These are the activations of a small neural network, seen along a few directions. Each row is one input.
In each table, some parts of the input vary, and every possible input appears once, in random order.
A made-up example of a description, with smaller parts first: one of 4 places along a line, together with either a single point or one of 11 places around a ring or (one of 3 separate values, together with one of 5 places around a ring).
Shared parts are said once, and a part with two or three values counts as separate values.
(in the rows, 128 means zero)

A family of inputs:
r1: [107 132  34 241  94 133  89 110 169 115  50 186 176 205 121]
r2: [103 136 179 139 130 165 165 147 112 121 149 107 151  67 148]
r3: [128 115 149  19 161 127 100 105 117 199 146  69  99  69 133]
r4: [150 113 121  96 126 117  96  99 122 159 121 142 104 132 118]
r5: [119 143 152 191  92 128 141 141 120 108 124 148 158 128 129]
r6: [206 170 130  73 186  68 181 217 128  11 190 100  28 232 103]
r7: [115 119  67 195 104 122  93  98 153 118  74 179 150 180 127]
r8: [121 126 150 153 113 145 144 138 105 113 138 129 155  98 135]
r9: [145 119  88 121 110 111  94  85 144 149 112 161 120 158 117]
r10: [ 78 114 198 124 143 181 198 159 119 127 158  73 166  40 155]
r11: [136 121 139  58 149 111 107 110 118 189 145 113 101  98 121]
What do these inputs look like to the network?
Answer: either a single point or one of 4 places along a line or one of 6 places along a line
A walk changes only the place on the line of 6. It starts at r3 and steps to r11. List the rest of the walk in order.
Answer: r4, r9, r7, r1

A family of inputs:
r12: [137 133 176  59 154 138 145 149 102 142 171  69 111  74 134]
r13: [159 144 138  86 145  98 138 144 134 112 153 119  79 158 116]
r14: [166 149  70 161 127  85 130 152 158  53 121 160  98 241 106]
r15: [168 154  71 165 126  86 127 154 147  44 118 157  99 240 110]
r16: [145 131 149  71 154 104 141 144 116 132 163 106  93 121 122]
r17: [134 130 171  54 155 134 152 146 110 150 170  72 110  75 130]
r18: [166 142  97 140 141  99 132 156 138  85 129 154  91 203 106]
r19: [162 147 142  91 144 100 133 147 126 104 152 116  81 158 120]
r20: [115 118 210  55 162 159 173 151  99 137 182  63 115  39 149]
r21: [119 126  80 164 120 128  93 109 143 131  85 152 140 159 128]
r22: [118 108 109 162  96 141 101  92 129 140  96 154 157 124 132]
r23: [ 94 120 116 184  95 161 107  92 127 158  96 160 183  90 141]
r24: [112 115 205  51 164 154 181 147 107 147 181  66 115  40 145]
r25: [117 121  78 160 121 128  97 106 153 141  88 154 141 162 125]
r26: [ 67 113 139 201  83 169 109  98 127 177  84 142 209  64 148]
r27: [168 146  99 144 140 101 128 158 127  76 127 151  92 202 110]
r28: [115 104 106 158  97 140 107  89 138 151  98 156 158 127 129]
r29: [ 91 115 113 181  97 160 113  87 135 169  98 162 184  94 139]
r30: [147 134 153  76 153 107 135 147 108 124 162 104  94 120 125]
r31: [ 63 108 135 198  86 168 117  91 135 190  86 143 210  71 145]
What do these inputs look like to the network?
Answer: one of 2 separate values, together with either one of 4 places along a line or one of 6 places along a line
The inputs of r16 and r30 match in every part but the choice among 2 separate values. If r24 is changed in the same way as r16 into r30, which row does it become?
Answer: r20

A family of inputs:
r32: [140 135 104 116 154 107 135 152 142 108 131 117 104 171 116]
r33: [101 127 146 138 145 164 177 154 134 108 137 100 149  98 143]
r34: [127 125  77 139 135 124  93 113 148 139  95 146 124 163 122]
r35: [127 107  98 170  83 127  92  70 133 151  92 185 151 140 123]
r36: [133 137  86 125 138 112 108 129 142 124 113 128 119 163 122]
r37: [125 113 168   6 181 139 134 120 117 184 170  55  93  58 139]
r38: [149 137 114 104 161 111 153 161 146  73 142 107  88 174 123]
r39: [111 133 143 163  99 129 119 113 126 152 117 148 156 109 129]
r40: [ 98 124 139 145 140 154 150 146 128 117 121 103 150 106 145]
r41: [107  97  67 158 111 141  92  79 159 155  78 161 158 148 131]
r42: [154 144 114 135 112 102 106 122 119 122 127 151 117 157 118]
r43: [127 134 147 154 104 135 126 130 112 125 129 133 149 110 129]
r44: [117 129 166 155 114 139 146 139 106 113 140 131 149  98 138]
r45: [149 133 105 149 108 112  92 106 124 137 108 169 120 156 117]
r46: [160 141 133 125 126  99 134 145 119 107 146 142 103 166 113]
r47: [108 128 121 145 130 149 129 137 135 129 112 107 150 118 135]
r48: [168 142 143 113 133 104 151 154 122  73 159 136  86 171 119]
r49: [148 118 201  18 145 118 130 121  88 183 181  88  89  46 127]
r50: [ 91 126 116 154 124 143 122 121 149 157 102 124 158 117 136]
r51: [120 130 173 148 117 148 171 147 111 104 159 129 147  90 137]
What do these inputs look like to the network?
Answer: one of 2 separate values, together with either a single point or one of 4 places along a line or one of 5 places along a line

A family of inputs:
r52: [144 135 166  74 168 124 170 169 116 102 174  91  90 117 128]
r53: [133 126 145  76 143 121 120 126 120 156 143  98 111 104 128]
r54: [163 140  38 185 108  85  84 115 159  88  82 195 110 250 103]
r55: [101 124 108 190 108 148 132 125 145 109  98 142 167 139 137]
r56: [143 120 152  46 158 126 134 128 117 145 160  88  93  97 130]
r57: [ 96 114  96 167 112 147 107  97 147 162  90 149 166 122 133]
r58: [124 119 143 118 114 129 117 105 120 158 129 136 133 102 129]
r59: [130 132 152 142 116 130 149 138 119 111 143 132 135 119 129]
r60: [136 144 156 102 150 121 155 163 121 109 158  98 108 123 128]
r61: [121 132 130 165 115 139 134 136 121 109 122 138 149 126 132]
r62: [117 121 121 142 116 139 105 106 123 159 110 143 146 109 131]
What do these inputs look like to the network?
Answer: either a single point or (one of 2 separate values, together with one of 5 places along a line)

A family of inputs:
r63: [153 132 217  34 155 124 169 156  88 124 202  72  84  64 134]
r64: [135 139 171  88 154 121 171 165 122 109 170  90 103 115 129]
r65: [133 117  39 212  80 110  76  78 164 121  62 212 151 214 113]
r66: [140 133 127 122 149 127 156 161 130  79 142 112 109 153 128]
r67: [135 134 149  66 163 117 145 148 129 141 158  91  95 115 125]
r68: [140 129 103 101 157 123 130 139 140 107 130 111 102 156 126]
r69: [154 126 195  10 167 120 145 141  90 159 194  72  78  62 128]
r70: [132 135  72 172 107 111  82 109 146 132  84 160 139 181 118]
r71: [ 71  98 144 146 109 175 112  85 126 198 100 123 186  45 150]
r72: [132 146  96 192 106 114 108 136 132 104 100 162 143 175 120]
r73: [135 133  65 232  83 116 101 108 149  95  78 211 153 207 115]
r74: [ 77 113 157 161 105 176 139 110 120 166 118 118 192  48 150]
What do these inputs look like to the network?
Answer: one of 2 separate values, together with either a single point or one of 5 places along a line
The inputs of r72 and r70 match in every part but the choice among 2 separate values. If r73 is changed in the same way as r72 into r70, which row does it become?
Answer: r65
Which other rows does r64 become when the choice among 2 separate values takes its other values? List them by row number.
Answer: r67
